Each row below holds a small network's activations on one input, seen along a few directions.
Each table varies a few parts of the input and shows all the possible inputs, shuffled.
Descriptions start from the smaller parts, as in this example, which fits no table here: values(2) and (point or ring(9) or (line(4) and ring(8))).
Shared parts are said once, and a part with two or three values counts as separate values.
In the rows, 128 means zero.

Other details of the inputs vary at random and push rows far along two fixed directions, the same in every table; ignore that.

A family of inputs:
row 1: [161  75  92 163 122 138  84 135 106 114 108  75 124 150 110]
row 2: [136 107 114  93 114 193  67 147 146 137 147 152 157 122 108]
row 3: [155 122 120 111 118 139  81 131 124 148 138 149 145  97  90]
row 4: [135 129 132 169 135  76 192 146  84 113 104  92  82 123 143]
row 5: [151  68  99 160 121 145  89 138  91  97 102  96 140 140 110]
row 6: [105 202 166  85 128 113 154 112 176 155 159 196 123 110 151]
row 7: [130  65  92 160 130 120  87 112  98  94 110  79 151 149 125]
row 8: [119  59 111 158 138 119 103 134  86  64  84  84 141 144 124]
row 9: [112 107 120 188 138  98 207 121  89  70  81 107 103 160 163]
row 10: [100 117 148 161 148  64 199 133  87  79  83 108  97 116 149]
row 11: [103 112 139 176 140  80 204 143  88  76  85  71  87 170 183]
row 12: [124 114 118  96 121 160  43 116 155 128 147 144 172 138 116]
row 13: [121 112 120  81 129 146  77 125 137 137 151 148 159  87  94]
row 14: [136  63 115 153 126 137  85 154  89  83  91  88 138 138 115]
row 15: [169 138 113 104 117 140  67 127 149 173 152 138 135 106  87]
row 16: [140 115 112  90 116 188  62 153 148 148 158 135 147 129 113]
row 17: [130 207 150  91 119 120 160 111 166 177 169 183 112 120 146]
row 18: [140 121 138  99 122 137  72 146 127 138 132 149 143  93  95]
row 19: [113 111 114 193 134  85 202 106 106  86  88  88  99 169 166]
row 20: [152  76  98 163 125 134  95 145  90 105 107  76 125 148 121]
row 21: [101 198 157 143 134  72 247 106 138 131 130 163  87 128 178]
row 22: [ 80 181 150 130 132 121 240 123 154 116 134 162  97 156 196]
row 23: [124 201 142 108 123 110 170  92 180 168 154 187 117 120 142]
row 24: [124 200 147  92 123 132 158 104 168 160 155 215 128 108 129]
row 25: [113  82 170 184 178 130 115 134  81 143 106  41 173 110  77]
row 26: [120 111 111  88 123 184  74 125 152 127 147 158 166 125 114]
row 27: [149 121 108 112 126 129  82 101 143 144 133 148 152 103  89]
row 28: [138 134 137  77 125 128  55 128 144 157 160 134 148 104 108]
row 29: [164 124 113 111 115 141  74 123 141 159 137 149 145 101  82]
row 30: [126 208 159  90 114 170 143 147 185 161 157 205 112 149 155]
row 31: [101 111 137 151 142  65 210 144  81 100 109  64  86 121 162]
row 32: [ 82 188 161 118 136  88 243 121 144 130 141 158  91 116 178]
row 33: [135  67 111 131 134 111  96 163  80 114 122  59 123  98 103]
row 34: [ 91 185 153 124 129 123 240 137 149 129 136 150  84 162 199]
row 35: [137 114 124  80 118 160  69 146 134 151 154 148 152  83  88]
row 36: [162 135 111  90 117 134  54 105 157 177 162 132 150 109  93]
row 37: [ 99 221 202 137 148 203 178 119 184 185 152 172 163 148 135]
row 38: [127 194 134 115 116 159 167  98 187 147 141 211 124 155 145]
row 39: [151 135 136  81 121 146  44 149 143 160 157 144 143  96  92]
row 40: [137  67  96 165 130 113 104 127  84  98 104  57 131 157 134]
row 41: [135 111 120 193 126 109 201 133 101  90  80 104  90 161 150]
row 42: [149  66  88 160 126 121  83 116 103 110 108  58 134 157 119]
Description of these inputs: values(2) and (point or (line(4) and ring(5))).
- Changing only the values(2) part turns row 26 into row 13. The same change can be made to row 2. Which row results? => row 35
- Changing only the values(2) part turns row 5 into row 3. The same change can be made to row 30. Which row results? => row 39
- Change only the ring(5) part in row 30. List by row number the other rows that result. => row 8, row 11, row 12, row 14

A family of inputs:
row 43: [163 145 115  90 114 142  65 123 142 179 168 136 142 106 100]
row 44: [107 123 138 153 143  85 153 116  97 101 116 116 129 119 141]
row 45: [119  98 110 124 135 123  99 113 113 124 138 120 155  96 103]
row 46: [133 164 138  97 121 189  88 131 190 163 161 155 150 142 124]
row 47: [ 97 186 150 114 137 103 189 110 152 147 159 160 121 123 161]
row 48: [125 111 135 165 134 138 120 145 118 100  97 100 127 148 129]
row 49: [130 131 136 101 134 179  62 133 150 132 138 151 162 140 107]
row 50: [168 108 115 124 120 118  63 133  99 137 129 111 142 107  92]
row 51: [141 149 145 148 122 113 167 155 104 127 117 135  94 140 145]
row 52: [103  86 116 158 140 128 135 140  91  89 116  66 136 149 148]
row 53: [ 99 146 141 137 129 141 185 111 134 126 129 155 137 134 150]
row 54: [112 175 169 106 131 126 171 149 143 134 129 173 105 134 150]
row 55: [104 188 156  98 127 106 189 124 144 147 159 159 111 112 165]
row 56: [111 120 143 147 132 127 136 114 111 107 118 127 152 142 143]
row 57: [159  75  63 105  98  88  72 114 110  87 120 115 109 119 124]
row 58: [141 103  73 131 102 110 126 100 139  95 105 145 118 171 161]
row 59: [144 129 135  78 130 136  52 129 141 147 144 150 159  98  93]
row 60: [132  87 118  99 129 154  79 151 120 128 129 119 141 107  95]
row 61: [147 114  67  99 101 100  78  94 152 119 138 161 124 132 123]
row 62: [131  80 123 152 129 117 140 163 102 104  98  85 112 116 116]
row 63: [136 153 136 135 121 119 172 149 119 146 135 122  91 142 151]
row 64: [130 167 146  66 117 146  72 123 153 159 173 189 158  92 113]
row 65: [157 126 105 124 126 139  91 110 132 157 146 139 144 105  88]
row 66: [127  96 117 157 132 153 125 145 125 107 104  97 132 134 114]
row 67: [150 108 125 171 129 127 115 117  99 121 107 105 139 150 121]
row 68: [122 115 122 113 133 181  97 133 144 128 132 137 152 133 104]
row 69: [104 187 155 112 145 103 189 109 162 152 145 156 111 129 149]
row 70: [ 98 133 132 146 135 146 186 140 119 103 123 135 125 140 154]
row 71: [107 144 155 125 130 115 166 154 112 112 129 148 115 128 159]
row 72: [114 108 137 179 136 104 175 118 115 107  95  69 115 154 148]
row 73: [123 150 160 137 125 115 162 158 132 123 111 139  99 131 145]
row 74: [147 111 129 118 125 118  65 136 123 131 120 113 139  98  98]
row 75: [138 190 148 140 129 105 170 111 139 154 137 172 110 131 138]
row 76: [153 177 128 100 111 189 109 105 180 188 166 201 157 133 108]
row 77: [131  89 118 113 140 104  91 132 105 123 125  77 135 107 110]
row 78: [113  92 124 128 129 129 140 154  96 108 124 115 126 110 132]
row 79: [ 93 175 159 114 127 117 208 146 135 133 147 152  96 135 181]
row 80: [102  91 125 159 137 118 141 113  97 103 117  76 142 144 149]
row 81: [110 195 154 133 132 110 214 115 169 151 131 178  97 114 143]
row 82: [131  98 124 148 129  95 147 141 104 113  99  89 109  98 113]
row 83: [120  95 118 140 147 103 134 117 110 114 111 101 135 108 103]
row 84: [156 135 122 129 121 177  69 135 132 142 140 144 150 147 108]
row 85: [138 119 123 170 129 120 156 113 108 130 116  88 122 159 140]
row 86: [137 143  85 117 105 140 144 118 161  95 125 179  95 172 179]
row 87: [115  95 132 129 139 112 135 152 103 113 115  81 111 133 136]
row 88: [132 125 116 179 133 137 187 144 103 112 104 112 103 151 142]
row 89: [108 119 129 136 134  94 181 135  94 105 120 115 113  97 139]
row 90: [119 110 136 147 150  88 129 117 104 107 104 105 129 122 119]
row 91: [136 167 130 138 132 107 159 109 136 159 146 133 110 130 135]
row 92: [119 126 144 139 129 112 161 155 126 126 117  98  94 133 148]
row 93: [136 173 147  99 124 139  85 110 178 167 152 181 147 110 103]
row 94: [ 92 217 172 120 130 153 207 133 163 132 146 208 115 154 185]
row 95: [114  99 123 139 145 143 118 136 118 110 117  83 134 152 132]
row 96: [148  98 128 129 123 158  39 116 143 135 124 119 177 132  89]
row 97: [127 114 124 108 132 172  88 106 149 141 133 142 165 124  97]
row 98: [146 102 107 161 131 145 112 138 104 123 124  77 130 157 127]
row 99: [123 110 126 155 140  90 133 118 123 125 116  79 120 122 123]
row 100: [168 101  99 114 117 137  68 131 108 148 138 115 143  91  80]
row 101: [136 190 149 119 115 144 202 146 146 160 145 187  87 127 149]
row 102: [124  84 120 138 143  90 149 139  88 101  98  83 118 101 112]
row 103: [162 109  76  60  83 151  39 127 161 125 159 181 122 133 124]
row 104: [145 138 127  85 119 140  60 128 163 170 157 132 145  98 101]
row 105: [132 148 134 111 117 176 106 110 179 162 140 168 155 126 107]
row 106: [118  85 137 168 147 110 131 119  92  90  85  83 141 149 127]
row 107: [116  95 129 143 142 127 123 112 116 117 113  81 143 148 128]
- What do these inputs look like to the network? => ring(5) and (point or (values(3) and line(4)))
- Changing only the ring(5) part turns row 69 into row 77. The same change can be made to row 99. Which row results? => row 104
- Change only the ring(5) part in row 59. List by row number the other rows that result. => row 49, row 54, row 90, row 106
- Which other rows agree with row 49 in the ring(5) part? List them by row number. => row 46, row 48, row 52, row 66, row 68, row 70, row 84, row 86, row 88, row 94, row 95, row 98
- Start at row 67 and move only the line(4) part, one step at a time. The first step leads to row 96. Which rows follow, in order? => row 106, row 56
- Change only the ring(5) part in row 79. List by row number the other rows that result. => row 47, row 52, row 55, row 80

A family of inputs:
row 108: [148  75 105 146 129 121  95 140  94 118 116  82 137 122 103]
row 109: [122 129 139 137 135 135 145 147 120 123 122 112 123 127 133]
row 110: [115 171 146 130 124 121 193 115 141 134 128 164 107 124 148]
row 111: [125 138 146 154 135 111 165 140 121 129 115 120 109 134 137]
row 112: [114 172 142 132 128 113 189 116 145 143 137 149 106 131 158]
row 113: [121 174 143 131 130 104 194 124 142 130 126 173 105 132 151]
row 114: [120 122 123 117 126 112 141 127 125 116 126 116 114 133 143]
row 115: [123  93 126 132 137 140 101 132 106 109 118 100 148 118 107]
row 116: [123 169 145  76 123 174  86 121 172 172 176 174 159 122 117]
row 117: [139 134 123 138 126 115 138 133 119 125 122 125 110 128 130]
row 118: [116 129 123 174 127 132 197 125 121  91  96 120 105 183 173]
row 119: [126  88 112 130 126 114 104 134 109 101 115 112 131 118 122]
row 120: [131  80 123 150 134 122  94 123  97 109 104  87 144 116 103]
row 121: [133  83 114 146 142 117  88 126 107 119 114  73 148 124 107]
row 122: [141 174 128  77 113 154  82 107 178 172 172 182 148 119 116]
row 123: [150 118 111  76 112 166  37 138 151 157 161 158 154 114 102]
- What do these inputs look like to the network? => point or (values(3) and line(5))

A family of inputs:
row 124: [110 102 140 138 142 105 138 138  97 105 112 104 132 105 122]
row 125: [118 112 139 150 143  91 131 117 103 116 112  91 135 119 124]
row 126: [147 125 118 118 122 173  50 106 158 148 139 147 171 143  99]
row 127: [125 120 142 144 137 109 162 156  98 129 120  88 106 110 128]
row 128: [137 159 101  95  97 132 146 124 160 121 141 199  97 138 157]
row 129: [117 112 147 146 143  99 127 135 101 115 112  89 131 122 129]
row 130: [168 118  82  86  94 150  29 121 159 137 153 159 137 142 118]
row 131: [112 150 139 113 123 167 135 127 154 126 136 176 141 143 141]
row 132: [104 128 145 153 145  83 186 119 103 108 107 112 118 114 140]
row 133: [110 105 128 142 144  90 141 119 104 116 121  77 129 120 133]
row 134: [150  74 111 140 128 162  33 130 118 119 115  93 168 146  95]
row 135: [101 114 144 130 143 106 155 149 104 110 123  91 117 117 143]
row 136: [151 101 105 121 118  71 102 134  99 113 119 100 101 112 125]
row 137: [143 156 121 123 119 163 122 113 161 164 151 148 136 147 125]
row 138: [136 154 140 117 122 178 115 143 152 145 139 163 135 144 126]
row 139: [133 158 136 116 119 174 141 145 153 152 146 153 122 144 138]
row 140: [150 119 107 114 120 179  61 111 151 150 144 152 168 129  92]
row 141: [121 105 107  87 120 188  61 126 153 133 156 146 170 132 114]
row 142: [139 113 119 106 120 186  59 128 150 135 138 158 168 129  97]
row 143: [128 120 114 127 121  60 182 137  95  97 109 127  75 104 148]
row 144: [119 150 144 108 123 175 110 137 156 131 139 166 145 149 139]
row 145: [113 131 146 159 144  84 188 122 105 114 102 113 113 112 131]
row 146: [138 159 134 128 121 163 139 133 153 157 144 142 122 153 139]
row 147: [116 102 145 134 141 114 114 147  99 110 115  95 136 111 121]
row 148: [166  65  77 117 117  76  44 113  95 114 122  83 131 100  93]
row 149: [119 159 147 124 126 157 127 124 156 134 135 158 137 161 148]
row 150: [142 160 130 128 123 161 115 109 161 156 141 161 142 149 122]
row 151: [161  56  71 112 116  80  51 115  91 107 121  92 133  88  89]
row 152: [124 140 147 167 144  81 184 124 103 127 107  99 107 121 131]
row 153: [116 181 145 135 127 145 186 109 164 136 127 186 121 150 150]
row 154: [137 166 143 130 124 163 129 129 156 152 137 159 129 155 134]
row 155: [120 133 142 161 143  86 192 125 101 122 107 110 109 109 128]
row 156: [104 180 140 122 127 142 181 106 169 139 146 163 121 164 171]
row 157: [130  97 125 136 135 116 134 145  96 129 124  89 125  96 106]
row 158: [ 93 121 142 135 144  96 190 139 104 106 120 105 110 112 150]
row 159: [141 187 108 114  99 108 171 101 172 132 141 195  86 158 172]
row 160: [130 151 126 116 118 172 149 135 152 150 146 161 126 135 132]
row 161: [119 104 141 145 141 106 140 140  98 111 106 105 128 103 113]
row 162: [165 108  64  85  93 146  41 101 159 130 152 171 143 125 109]
row 163: [125 104 136 150 141 105 148 144  90 115 109  97 121 101 111]
row 164: [158  58  88 105 116  93  42 148  86 104 119  85 124  95  96]
row 165: [129 127 149 157 142  98 152 141 100 128 111  93 114 120 125]
row 166: [151 115  98 109 116 181  69 114 152 159 154 139 162 127  96]
row 167: [146  69 102 134 134 119  77 126  95 136 128  69 152  91  79]
row 168: [121 169 154 123 125 166 149 139 157 134 129 174 125 152 145]
row 169: [ 97 123 135 141 145  85 191 120 108 111 119 102 114 114 148]
row 170: [118 121 154 148 142 105 151 150 101 113 105 103 116 114 127]
row 171: [131 125 133 155 138  92 163 126 105 138 121  84 113 115 123]
row 172: [119 179 148 130 125 158 190 133 154 138 131 184 112 145 149]
row 173: [149  77 117 135 134 123  66 142  96 140 129  59 146 105  88]
row 174: [109 164 141 113 126 157 147 124 164 139 148 154 128 163 163]
row 175: [126 113 139 160 144  89 137 120 101 119 104  89 128 118 116]
row 176: [140 164 110  96  97 134 138 137 160 123 140 189  93 148 162]
row 177: [109 105 137 138 144  98 137 136 102 115 122  75 125 123 138]
row 178: [108 151 137 102 124 171 133 138 158 131 148 156 133 152 154]
row 179: [116 152 132 122 125 154 138 107 157 129 134 171 144 146 140]
row 180: [116 138 161 161 145  88 176 138 105 118 102 101 107 126 140]
row 181: [125 156 134 120 124 158 109 104 164 141 141 163 152 154 135]
row 182: [113 141 117 103 123 164 122 106 165 137 153 160 150 143 139]
row 183: [119 136 157 155 143  99 183 154  98 118 107 104 101 116 135]
- What do these inputs look like to the network? => values(2) and ring(5) and (point or line(5))
- Changing only the values(2) part turns row 134 into row 180. The same change can be made to row 141. Which row results? => row 158
- Changing only the values(2) part turns row 143 into row 128. The same change can be made to row 129. Which row results? => row 149
- Which other rows agree with row 175 in the values(2) part and the ring(5) part? List them by row number. => row 125, row 133, row 148, row 152, row 171
- Change only the values(2) part in row 142. List by row number the other rows that result. => row 161
- Change only the values(2) part in row 135. List by row number the other rows that result. => row 178
- Change only the line(5) part in row 182. List by row number the other rows that result. => row 140, row 153, row 166, row 179
- Start at row 128 and move only the ring(5) part, one step at a time. The first step leads to row 176. Which rows follow, in order? => row 130, row 159, row 162
